These are the activations of a small neural network, seen along a few directions. Each row is one input.
Each table varies a few parts of the input and shows all the possible inputs, shuffled.
A made-up example of a description, with smaller parts first: values(3) and (point or line(11) or (line(4) and ring(5))).
Shared parts are said once, and a part with two or three values counts as separate values.
In the rows, zero is written as 128.

Other details of the inputs shift rows strongly along two fixed directions, in all tables alike. That doesn't count.
These rows show it; all are for the same input, with only those details redrawn:
[107 146 112 128 129 146 129 131 129 122 146 138  91]
[131 111 111 129 161 118  84 140  95 144 144  82 114]
[ 97 165 118 127 104 115 182 134  94 125 104 189 123]
[111 140 109 131 133 156 117 132 140 121 157 127  83]
[104 151 110 127 126 156 131 130 140 116 152 145  84]
[111 141 112 127 132 145 122 134 126 124 147 134  93]
[128 113 111 130 162 121  84 139  96 142 144  83 114]

Table:
x1: [150 117 147 129 126 159 124 148 180 117 144 153 115]
x2: [152 117 111 132 119 189 117 120 215  92 165 156 104]
x3: [135 103  86 130 158 124  76 116 119 128 149  66 117]
x4: [174  85 118 138 162 137  70 125 142 130 142  87 145]
x5: [128 100 128 123 160  95  80 141  81 154 137  54 127]
x6: [170  87 146 130 161 117  88 157 117 141 121 116 155]
x7: [124 148 103 135 117 165 135 107 161 105 138 151 112]
x8: [123 140 147 126 126 193 112 126 202 115 170 133  74]
x9: [ 81 164 139 114  90  98 191 129  98 130 110 169 125]
x10: [135 143 111 137 115 163 138 109 165 108 133 162 122]
x11: [110 168 119 134  89 124 195 108 119 113  89 194 149]
x12: [150 119 123 128 108 150 146 123 181 103 131 166 133]
x13: [127 128 115 135 125  50 158 122  39 150  64 127 197]
x14: [146  99 147 130 169 106  72 144  89 158 126  58 140]
x15: [164  80 162 129 168  99  77 155 102 158 120  73 160]
x16: [148 121 126 135 118 146 132 117 166 113 131 144 136]
x17: [ 94 165 124 126  99 115 185 134 103 126 106 181 119]
x18: [ 94 167 120 127  81 100 205 108 104 116  88 185 148]
x19: [133 112 129 135 160 111  90 144  86 154 127  80 132]
x20: [130 105  95 128 145  89 104 120  90 137 120  76 145]
x21: [122 145 136 133 131 154 127 132 141 126 137 134 105]
x22: [140 128 112 137 125 180 110 107 195 108 158 125  99]
x23: [126 161 153 133 101 120 194 140 113 122  83 224 160]
x24: [157 105 138 135 170 123  80 146 104 151 125 101 145]
x25: [166  92 153 136 163 128  83 151 131 145 131  93 139]
x26: [108 127 119 114 110  42 165 114  49 140  82 117 179]
x27: [115 151 148 121  83 111 201 115 135 117  96 188 165]
x28: [155  96 146 114 123  36 165 140  56 154  61 134 229]
x29: [138 127 141 137 148  63 135 150  27 164  65 133 192]
x30: [160  88 130 133 155  87  88 123  90 152 107  68 177]
x31: [112 147 158 119 112 162 137 126 171 123 151 140  99]
x32: [152 102 122 124 120 176 113 120 216 100 168 125 105]
x33: [119 142 111 130 114 186 118 100 201  97 169 117  80]
x34: [136 103 114 129 167 106  76 143  84 151 139  71 122]
x35: [123 145 164 125  92 114 200 146 130 125  87 214 163]
x36: [132 125 162 120 126 154 123 136 177 126 152 127 108]
x37: [134 124 155 110 116 183 124 138 218 109 176 140  86]
x38: [108 147 146 122 118 164 127 123 167 120 159 121  87]
x39: [129 109 135 129 159 112  85 139  98 151 140  65 123]
x40: [ 95 158 128 119  83  81 197 106  88 124  88 163 160]
x41: [ 85 170 147 121  90 118 186 125 114 130 113 170 124]
x42: [122 141  96 135 122 145 130 110 139 114 135 134 116]
x43: [169  77 133 131 156 126  72 124 145 134 143  65 144]
x44: [107 156 138 122  87  86 194 107  91 125  82 167 170]
x45: [100 145 101 121 106 141 145 104 157 104 147 126  95]
x46: [153  87 130 125 154 102  79 116 110 145 129  56 157]
x47: [114 147 118 134 134 155 123 132 136 124 146 139  95]
x48: [130 141 142 133 130 177 119 134 177 121 150 145  93]
What do these inputs look like to the network? -> values(2) and line(4) and line(6)
Changing only the line(4) part turns x15 into x23. The same change can be made to x30. Which row results? -> x10
Changing only the line(4) part turns x39 into x19. The same change can be made to x35. Which row results? -> x1
Change only the values(2) part in x26. List by row number the other rows that result. -> x9
Change only the line(4) part in x13. List by row number the other rows that result. -> x18, x40, x42
Change only the line(6) part in x13. List by row number the other rows that result. -> x11, x12, x16, x20, x22
Change only the line(4) part in x5. List by row number the other rows that result. -> x9, x17, x34
Change only the line(6) part in x38. List by row number the other rows that result. -> x9, x31, x36, x37, x41
Change only the values(2) part in x28. List by row number the other rows that result. -> x37

Table:
x49: [105 149 123 115  94 125 185 123 142  99 122 177 120]
x50: [ 98 159 135 127  96  36 196 107  25 150  45 154 203]
x51: [158  84 141 117 159 101  94 134 117 155 127  68 162]
x52: [134 122 104 139 154 125  90 105  98 140 126  82 130]
x53: [130 127  99 132 129 147 122 131 155 112 143 142 101]
x54: [157 100 162 127 131 104 110 132 117 146 108  95 169]
x55: [126 109 107 129 139 142 100 119 154 124 168  70  97]
x56: [ 90 161 159 118 113 153 160 146 148 130 141 159  74]
x57: [109 165 145 130 126 154 147 154 118 135 135 169  94]
x58: [125 153 119 125 100 136 173 130 133 109 118 198 134]
x59: [157 113 150 150 147 124 105 131 126 135 106 126 161]
x60: [125 123 127 117 108 157 125 122 183 106 167 137 100]
x61: [135 131 125 131 133 176 113 123 186 113 151 151 107]
x62: [143  97  97 134 161 114  70 132  92 138 133  64 140]
What do these inputs look like to the network? -> values(2) and (point or line(6))
Changing only the values(2) part turns x49 into x53. The same change can be made to x56. Which row results? -> x57
Change only the values(2) part in x51. List by row number the other rows that result. -> x61
Change only the values(2) part in x54. List by row number the other rows that result. -> x59
